These are the activations of a small neural network, seen along a few directions. Each row is one input.
Each table varies a few parts of the input and shows all the possible inputs, shuffled.
A made-up example of a description, with smaller parts first: ring(8) and (point or line(9) or (values(3) and line(6))).
Shared parts are said once, and a part with two or three values counts as separate values.

Other details of the inputs vary at random and push rows far along two fixed directions, the same in every table; ignore that.

A family of inputs:
R1: [-36 -55 -33  21 -21 -60 -48  88 -51  -4  18   1]
R2: [-49 -22 -60  19 -28 -77 -55  41 -55   1   9  39]
R3: [-36 -26 -58  24 -13 -87 -51  41 -68   1  20  13]
R4: [-55  80  62  31 -28  56  34 -35  32  20  26  -9]
R5: [-31 -42 -42  28  -7 -81 -48  64 -64  -3  20  -8]
R6: [-32  62  80  41  -3  52  43  -9  25  16  45 -47]
R7: [-37 -28 -57  24 -14 -87 -54  40 -67   5  19  10]
R8: [-62  69  39   7  10  56  61   3  70  43  47 -35]
R9: [105 -61 -42 -89  45  28  46 -17  80  16 -68  12]
R10: [107 -58  -4 -74  26  53  10 -30  32 -42 -75  25]
R11: [-52  82  62  31 -28  52  34 -34  38  20  30  -7]
R12: [ 47 -36   7 -20  19  18   5   4   1 -23 -21  -8]
R13: [-34 -25 -58  24 -14 -91 -54  41 -61   5  23  13]
R14: [107 -59  -4 -74  26  53   7 -31  32 -38 -76  22]
R15: [-46 -21 -60  18 -29 -81 -58  41 -48   5  12  38]
R16: [110 -57  -5 -74  26  49   7 -29  39 -38 -72  25]
R17: [-27  74  71  48  10  30  42 -32  12  18  47 -56]
R18: [-50  91  53  38 -11  38  32 -58  16  25  31 -14]
R19: [124 -51 -11 -57  59  21  12 -55   7 -42 -62  -7]
R20: [-54  82  62  32 -27  56  37 -34  31  16  27  -6]
Description of these inputs: values(2) or (values(3) and ring(6)).
- Change only the values(3) part in R12. List by row number the other rows that result. => R1, R6

A family of inputs:
R21: [ -1  -1  -9   5 -10 -21 -22   5 -19  -4   4  15]
R22: [ 20  22  24   2   6  22   8 -36  10 -10  -9   3]
R23: [ 23  10  24 -10   8  29  22  -8  29   5   0  -7]
R24: [ -5 -11 -13   7   6 -18 -19   8 -22  -7   7 -10]
R25: [  0 -12 -11   9  -2 -19  -8   9 -30   1   4  -4]
R26: [  6  14   9 -16   8  36  15 -21  31   2  -6  -5]
R27: [ -7  -4 -13   4  -8 -18 -13   2 -28   3  -3  12]
R28: [ 21   5  25  -4  13  23  29 -19  10   0  -7 -22]
R29: [-20  -7 -19  -1  -4 -10 -16   8  -7  -6  -1  19]
R30: [  6  16   9 -17   7  34  22 -18  30  -4  -7  -2]
R31: [ 15  19  19 -10  -2  27  12 -32  22  -1  -5  12]
R32: [-17  -8 -15  -1 -17 -14  -8   7 -12   1  -9  18]
R33: [-121   89   56   76  -44   19   34   22    8   48   71  -27]
R34: [ -3  -3  -8   7 -11 -21 -26   3 -16  -4  -1  10]
R35: [ -6 -18 -11  -3  -5 -11   0  31  -7  13   1   2]
R36: [-12 -16 -13  -2   6  -9  -6  33   0   0   4   1]
R37: [  6  14   9 -13  10  36  20 -19  30  -3  -7   1]
R38: [ 14  13  17  -7  -1  32  19 -17  34  -2  -8   5]
R39: [ 19  16  18  -3  20  23  17 -31   4 -15  -1 -20]
R40: [ 16  30  -2  -7  22   4  19 -47  24   9   0  -4]
R41: [ -2 -14  -9  11  -3 -20 -13   7 -27   2   0  -9]
R42: [-16  -9 -23  -9  -6  -6  -9  22   1   3   6  13]
R43: [ -3 -15  -6   0  -8 -16  -7  34   4  -1   3   2]
R44: [ 22  10  22   6  14  24  22 -32   0  -4  -9 -15]
R45: [-11  -7 -11   1 -18 -16 -23   7  -2   0  -2  18]
R46: [ -9  -6 -12   9  -7 -18 -13   3 -26  -1  -8  12]
R47: [21  8 26 -5 10 29 22 -7 31  0 -5 -7]
R48: [-15  -8 -17  -2 -15 -12  -9   7 -14   7  -4  21]
R49: [ 15  19  19  -3   5  24  12 -41   3   3 -15  -5]
R50: [ 18   6  21  -8  23  26  16 -20  16  -2   1 -26]
R51: [ 12  25  15  -8  14  25  11 -37   6 -13  -7  -4]
R52: [ -3 -22  -6   9   2 -17  -2  22 -17   3   1  -7]
R53: [-20  -7 -19  -5  -7 -11 -21   6  -6  -1  -1  14]
R54: [  6  -9  -6  11  -3 -22 -16  11 -21  -6  11   0]
R55: [  6  20  11 -15   8  32  14 -34  18  -2  -4   7]
R56: [ -7  -9 -15  -4 -17 -11 -11  23   5   4   5  17]
R57: [ -9  -3 -12   5 -10 -20 -12   3 -26  -3  -8   9]
R58: [-15 -14 -18  -3 -16  -9  -8  19  -1  12  -6   9]
R59: [ 14  24  14  -9  15  26  10 -38   4  -6  -2  -1]
R60: [ 27  13  26   7  12  21  14 -30   8 -12  -2 -12]
R61: [ 27   6  29  -2  12  22  15 -19  20  -1   0 -22]
R62: [ -3  -1  -8   7 -12 -22 -20   5 -18 -11  -1  12]
R63: [-20  -5 -19  -5  -8 -12 -15   8  -8  -8  -1  16]
R64: [ 15  13  17 -11  -3  31  14 -20  35   3  -7   0]
R65: [  4 -11  -5  13  -4 -22 -21   9 -18  -6   6  -6]
R66: [-100   87   71   80  -32    7   27   25    0   41   90  -46]
R67: [ -9 -14 -15  -7   5 -10  -6  32  -2   4   9   1]
R68: [ -3 -17  -6   0  -7 -14 -13  32   5   6   3   0]
R69: [  2 -19  -2  10   0 -20 -10  25  -8  -5   8  -4]
R70: [ -9 -20 -10   2  -3 -11   0  32  -5   8  -4   2]
R71: [-17 -10 -15  -1 -16 -13 -14   5 -11   8  -9  15]
R72: [  1   5 -25   8  -3 -43 -12  -5   1  11   7  12]
R73: [  4  -9  -5  12  -5 -24 -15  12 -20 -13   6  -3]
R74: [ 16   5  21 -10   9  31  25 -12  24  13 -12 -15]
R75: [-12 -14 -13  -6   3 -11  -5  33   0  -2   4  -2]
R76: [ -6 -16 -10   0   8 -17  -7  24 -12  -8   9 -12]
R77: [ -4 -16 -11  -1   9 -16  -8  23 -14  -1  14  -9]
R78: [  3 -17  -2   6  -3 -22  -9  25  -9  -7   8  -7]
R79: [112 -89 -59 -81  31   3 -16 -35   6 -40 -94  50]
R80: [ -6 -18 -10   5  11 -16  -8  23 -12  -6   9  -9]
R81: [ 12   8  18 -14  18  32  19 -11  29   4  -4 -17]
R82: [  9  12  13 -13  -2  33  28 -19  25   4 -14  -1]
R83: [ 11  22  16  -4  17  27  10 -37   6 -11  -7  -1]
R84: [-11  -5 -11   1 -19 -17 -17   9  -4  -7  -2  21]
R85: [ -2 -12 -10  11  -4 -21  -7   9 -28  -5  -1  -7]
R86: [ -9  -9 -14  -2 -18 -12 -10  24   6  -2   0  14]
R87: [ -9 -18 -10  -2  -6 -13   1  32  -5   7  -4  -1]
R88: [ 21  16  17  -4  22  25  15 -31   2  -8   4 -17]
R89: [ -6 -11 -13  10   9 -17 -14  10 -23 -12   7  -5]
R90: [-12  -7 -11   5 -15 -15 -18   9  -3  -5  -2  24]
R91: [ -1 -20  -8   3   0 -17  -2  22 -19   7   6  -7]
R92: [ 19  26   1  -3  13   2  26 -48  20  18  -8  -3]
R93: [ 21   3  25  -4  14  25  23 -21  12   7  -6 -25]
R94: [-12 -12 -20  -5 -15  -8  -3  21  -4  11  -2  14]
R95: [-12  -2 -15   1   0 -17 -25   2 -20  -5   1   5]
- Changing only one part turns R39 into R85. The same change can be made to R29. Which row results? => R79
- Changing only one part turns R52 into R69. The same change can be made to R57. Which row results? => R62
- What is each input in this table made of? => values(3) and (point or (values(4) and ring(6)))
- Change only the values(3) part in R54. List by row number the other rows that result. => R25, R88
- Change only the values(3) part in R49. List by row number the other rows that result. => R34, R95
- Change only the ring(6) part in R76. List by row number the other rows that result. => R30, R39, R51, R63, R75
- Change only the values(4) part in R37. List by row number the other rows that result. => R26, R30, R42

A family of inputs:
R96: [-119   37   58   71  -78   11  -20   81  -28    5   58    0]
R97: [  9 -69 -89 -41  -5 -58 -57  44 -26 -17 -34  61]
R98: [ 40 -91 -65 -21  11 -69 -54  53 -52 -16 -18  10]
R99: [ 35   5  26 -17  21  38  46 -14  34   2 -11 -25]
R100: [ 20  30  12 -15  13  37  15 -66  12 -15 -15   3]
R101: [  9 -90 -84 -39   0 -51 -46  65 -15 -12 -31  40]
R102: [ 40   8  30  -9  38  38  26 -33  10 -12   2 -31]
R103: [-113   60   26   83  -27  -38  -16   30  -53   21   71  -27]
R104: [ 24   8  20 -20  10  46  30 -22  56   5 -14  -3]
R105: [ 37   6  30 -18  22  38  34 -13  42  -3  -7 -27]
R106: [ 23  29  16 -22   4  37  19 -44  45   0 -16  18]
R107: [ 23   7  16 -19   9  45  42 -24  48  11 -18   0]
R108: [ 20  27  13 -26   3  40  22 -47  37  12 -20  16]
R109: [ 48   9  36  -4  30  31  23 -32  18 -11   3 -30]
R110: [ 16 -92 -81 -37  -9 -55 -46  63 -15   0 -35  38]
R111: [-111   42   26   64  -37  -28    5   74  -16   46   73  -40]
R112: [ 35 -75 -65 -11   5 -79 -67  30 -57 -33 -30  28]
R113: [ 28  30  15  -9   5  30  23 -67  12  -8 -18   7]
R114: [-123   65   10   64  -54  -32   -1   44  -14   44   65   10]
R115: [ 28   6  24 -23  30  45  37 -14  34  -4  -8 -28]
R116: [ 27  29  16 -13   4  33  14 -68  12  -3 -18   2]
R117: [ 40  22  29   4  22  23  24 -60  -2 -11 -17 -13]
R118: [-97  45  30  82 -28 -37   2  57 -40  33  84 -39]
R119: [ 23 -68 -80 -24 -12 -73 -69  23 -43 -30 -31  48]
R120: [ 38  21  31   0  22  26  16 -61  -2  -5 -17 -18]
- What is each input in this table made of? => point or (values(4) and ring(6))
- Change only the values(4) part in R119. List by row number the other rows that result. => R100, R113, R116

A family of inputs:
R121: [ 81 -76 -12 -40  29  17 -16  16  -9 -37 -40  -6]
R122: [ 79 -35 -44 -36  45 -27 -16 -37 -31 -22 -37   8]
R123: [-57 -10 -11  41 -25 -62 -48  36 -78 -19  23  -1]
R124: [-28  64  26  -4  -9  44  52 -36  55  35  17   0]
R125: [-67  -4 -72  19 -35 -78 -50  42 -36  20  19  39]
R126: [-16  69  54  21 -29  53  26 -61  27   6  -7  13]
R127: [ 87 -56 -39 -33  51 -25  -8 -24 -15 -27 -29 -14]
R128: [  9  42  75  37   9  46  33 -44  -1 -13  23 -47]
R129: [ 67 -35 -27 -35   9  -4 -42 -39 -19 -40 -51  45]
R130: [-15  35  46  11  22  43  66  -4  54  29  22 -42]
R131: [ 24 -61 -26 -45  -4  16 -15  33  20 -20 -44  30]
R132: [-106   -1  -37   27  -36  -51  -22   94   -4   42   50    1]
R133: [ 12  46  57  10  19  35  54 -17  31  31  26 -64]
R134: [-24  50  44   9 -31  60  29 -19  35  14   8  19]
R135: [ 44 -20 -38 -24  22 -20 -15 -56  -7  -2 -35  27]
R136: [-88  -8   2  42 -37 -44 -30 117 -22   4  56  -8]
- What is each input in this table made of? => values(2) and ring(8)
- Changing only the ring(8) part turns R123 into R136. The same change can be made to R122. Which row results? => R130
- Change only the values(2) part in R128. List by row number the other rows that result. => R127
